Questions about the grid below. Indices start at 0.
1) Report the entry just right of -5.
2) Report the entry in the bottom-right corner.
3) Report the entry at row 2, column 0.
4) Report the entry in the top-left corner.
5) Report the entry in row 1 and column 0.
6) Report the entry just left of 6.
[[-41  -3  -5  44]
 [ 66  -4 -31   6]
 [-32   0 -20  -8]]
1) 44
2) -8
3) -32
4) -41
5) 66
6) -31

Questions about the table below. Rows and columns are numbered from 0.
1) Read off the top entry of the column that holds the largest entry.
2) Read off the entry in row 1 and column 0.
3) Read off the entry in row 0 and column 2.
4) Read off the entry in the top-left corner.
5) Read off the entry in the top-right corner.
6) Read off the entry directly below the largest entry.
7) Read off the entry in the bottom-left corner.
8) Read off the entry just right of the largest entry.
[[ -9.60 -12.34 -12.34 -12.34]
 [-13.02   4.76 -13.70 -12.34]
 [ -9.60 -13.02 -10.28 -11.65]
 [-11.65 -10.28 -13.02  -8.92]
 [-14.39  -7.55 -12.34 -14.39]
 [-13.02 -13.70 -14.39 -10.28]
 [-14.39  24.58 -11.65  -8.92]
 [-12.34 -13.70 -11.65 -13.02]
 [-13.02   5.44 -13.70 -12.34]]
1) -12.34
2) -13.02
3) -12.34
4) -9.60
5) -12.34
6) -13.70
7) -13.02
8) -11.65

array([[82, 54, 47, 97, 76, 74, 49, 77, 40, 41, 79, 47, 90, 40, 77, 82],
       [50, 62, 49, 51, 57, 65, 56, 46, 41, 64, 46, 58, 35, 67, 52, 49],
       [76, 84, 60, 84, 39, 45, 77, 87, 49, 70, 45, 84, 58, 88, 45, 79],
       [36, 53, 92, 21, 67, 61, 54, 25, 91, 55, 63, 60, 64, 56, 67, 43],
       [43, 72, 80, 25, 45, 42, 66, 39, 79, 68, 41, 69, 38, 77, 47, 37],
       [45, 46, 77, 22, 69, 65, 55, 31, 88, 48, 68, 43, 65, 45, 64, 42],
       [50, 87, 72, 50, 31, 42, 87, 72, 69, 78, 35, 87, 37, 91, 42, 69],
       [79, 71, 37, 79, 39, 45, 70, 66, 37, 71, 38, 72, 35, 80, 37, 72]])
Counting starts at 0.
The entry just left of 63: 55
Which number is the entry at row 1, column 1?
Answer: 62
Which number is the entry in row 0 and column 2?
Answer: 47
The entry in row 0 and column 0: 82
Which number is the entry directly above 62?
Answer: 54
Which number is the entry directly below the smallest entry?
Answer: 25
Which number is the entry at row 1, column 0?
Answer: 50
The entry in row 2 and column 0: 76
Which number is the entry in row 1 and column 2?
Answer: 49
The entry directly above the smallest entry is 84
Which number is the entry directly below the largest entry?
Answer: 51
Which number is the entry in row 2 and column 1?
Answer: 84
The entry in the bottom-left corner -> 79
The minimum: 21
Which number is the entry directly above 61?
Answer: 45
Which number is the bottom-right entry?
Answer: 72
Which number is the entry in the top-right corner?
Answer: 82
The entry at row 2, column 2: 60
Which number is the entry just left of the smallest entry?
Answer: 92
The top entry of the column that holds the largest entry is 97
The entry just right of the largest entry -> 76

grid = [-594  830 -531   48 -555 -458  759   12   70   -3]
What is the entry just right of the smallest entry?
A: 830
What is the 1st entry from the left?
A: -594
The first entry from the right: -3

m =
[[  3  36 -22 -41  24 -16  -1   0   7  28  -1]
 [ -8  19 -17 -22  17 -12  12   0  -3  21  16]
 [-14  28 -21 -28  14 -19   5   7  -7  25   2]
 [ -8  19 -14 -20  16 -14   6   0  -8  25  14]
 [ -5  19 -13 -25  17 -18  -1   3 -19  20   2]
 [ -7  19 -16 -22  15 -14   8   3   2  22  14]
 [-34  16 -25 -12 -23  26  27  38  16   5  30]
 [ -2  11 -15 -15  14  -6   3  -3   2  22  15]
 [ -5  29 -19 -22  12  -9   2   3  17  25  16]
 [ -7  21 -15 -26  13 -19   2   6 -11  24   0]
 [-21  -7 -23  10 -27  14  26  10 -12   7  21]
 [ 18  -8  22  -5  16 -35 -20 -22 -50   7 -23]
 [ 21 -32  36  30 -12 -35 -22 -24 -60 -15 -30]
 [-10  30 -16 -35  23 -27   2   5 -14  27   1]]
Report the entry directly above -28.
-22
The first entry on the diagonal from the top-right corner -> -1
The minimum -> -60
The entry just left of the largest entry is 27
The second-last entry, reading row by row -> 27
The entry in the bottom-right corner is 1
Report the bottom entry of the column that holds the smallest entry.
-14
Report the smallest entry in the first row.
-41
The entry in the top-left corner is 3
The largest entry in the last row is 30
Report the entry directly above the smallest entry.
-50
The bottom-left entry is -10
Report the entry just left of the smallest entry.
-24
The largest entry in the first row: 36
The entry just right of the smallest entry is -15
The 5th-last entry, reading row by row -> 2
The third entry on the main diagonal -> -21
The smallest entry in the last row is -35
Report the largest entry.
38
Report the entry directly below the largest entry.
-3
The second entry on the diagonal from the top-right corner -> 21
Report the smallest entry in the first column.
-34
Report the top entry of the column that holds the smallest entry.
7
The largest entry in the first column is 21
The fifth entry in reading order -> 24
The entry just right of 13 is -19
The smallest entry in the last column -> -30
The bottom entry of the column that holds the largest entry is 5
Report the entry just right of 18.
-8
Report the entry just right of -32.
36

arr = [[5, 4, 5, 3, 5, 5, 5, 4, 4, 6, 5, 5, 5, 4, 4, 5], [3, 4, 5, 6, 2, 5, 6, 6, 5, 4, 4, 3, 5, 5, 5, 4], [5, 5, 4, 4, 4, 4, 5, 6, 4, 3, 5, 5, 4, 5, 5, 4], [6, 5, 4, 5, 5, 4, 5, 5, 5, 4, 5, 4, 5, 5, 5, 5], [3, 4, 5, 4, 5, 5, 5, 5, 5, 4, 4, 5, 4, 5, 5, 5], [4, 3, 4, 3, 5, 4, 4, 5, 6, 4, 5, 7, 5, 4, 5, 5], [5, 5, 5, 5, 6, 4, 4, 4, 4, 6, 5, 5, 5, 4, 4, 5], [4, 4, 4, 5, 4, 5, 4, 4, 6, 6, 4, 6, 4, 5, 4, 5], [5, 6, 5, 5, 4, 5, 5, 4, 3, 5, 5, 4, 4, 5, 5, 5]]
The entry just left of 7 -> 5
The maximum: 7
The entry just left of the smallest entry -> 6
The smallest entry: 2
Find the entry just right of the smallest entry.
Answer: 5

269,537,448,356,646,573
690,746,768,562,503,724
620,602,526,204,340,540
334,474,503,343,662,443
635,610,465,309,468,685
695,826,721,264,312,742
248,514,435,357,666,541
306,469,371,366,636,505
339,510,478,400,701,473
663,720,658,529,539,703
Indices start at 0.
The entry directly above 636: 666
Find the entry directly below the largest entry.
514
Find the entry at row 0, column 2.
448
The entry in the bottom-right corner: 703
The entry just left of 204 -> 526
Find the entry at row 0, column 0.
269
Find the entry just right of the smallest entry.
340
Find the entry in the top-right corner.
573
The entry directly above 514 -> 826
Find the entry at row 2, column 0.
620
The entry directly above 562: 356
Find the entry in row 1 and column 0.
690
The entry at row 1, column 2 is 768
The entry just left of 357: 435
The entry just left of 468 -> 309
The entry directly below the smallest entry -> 343
The bottom entry of the column that holds the smallest entry: 529
Find the entry directly below 514.
469

x =
211,508,484,669,552,501,465
619,497,595,654,459,313,525
562,529,401,399,487,543,630
335,517,402,681,508,548,811
The entry in the bottom-right corner: 811
The smallest entry in the first row? 211
The entry directly above 401 -> 595
The entry in the bottom-left corner? 335
The entry directly below 211: 619
The entry just right of 487: 543
The entry directly above 811 is 630
The entry just left of 501 is 552

-0.12	0.86	1.33	-1.00	-0.73
Give the entry just right of -1.00.
Answer: -0.73
The entry just left of 1.33 is 0.86
Give the minimum.
Answer: -1.00
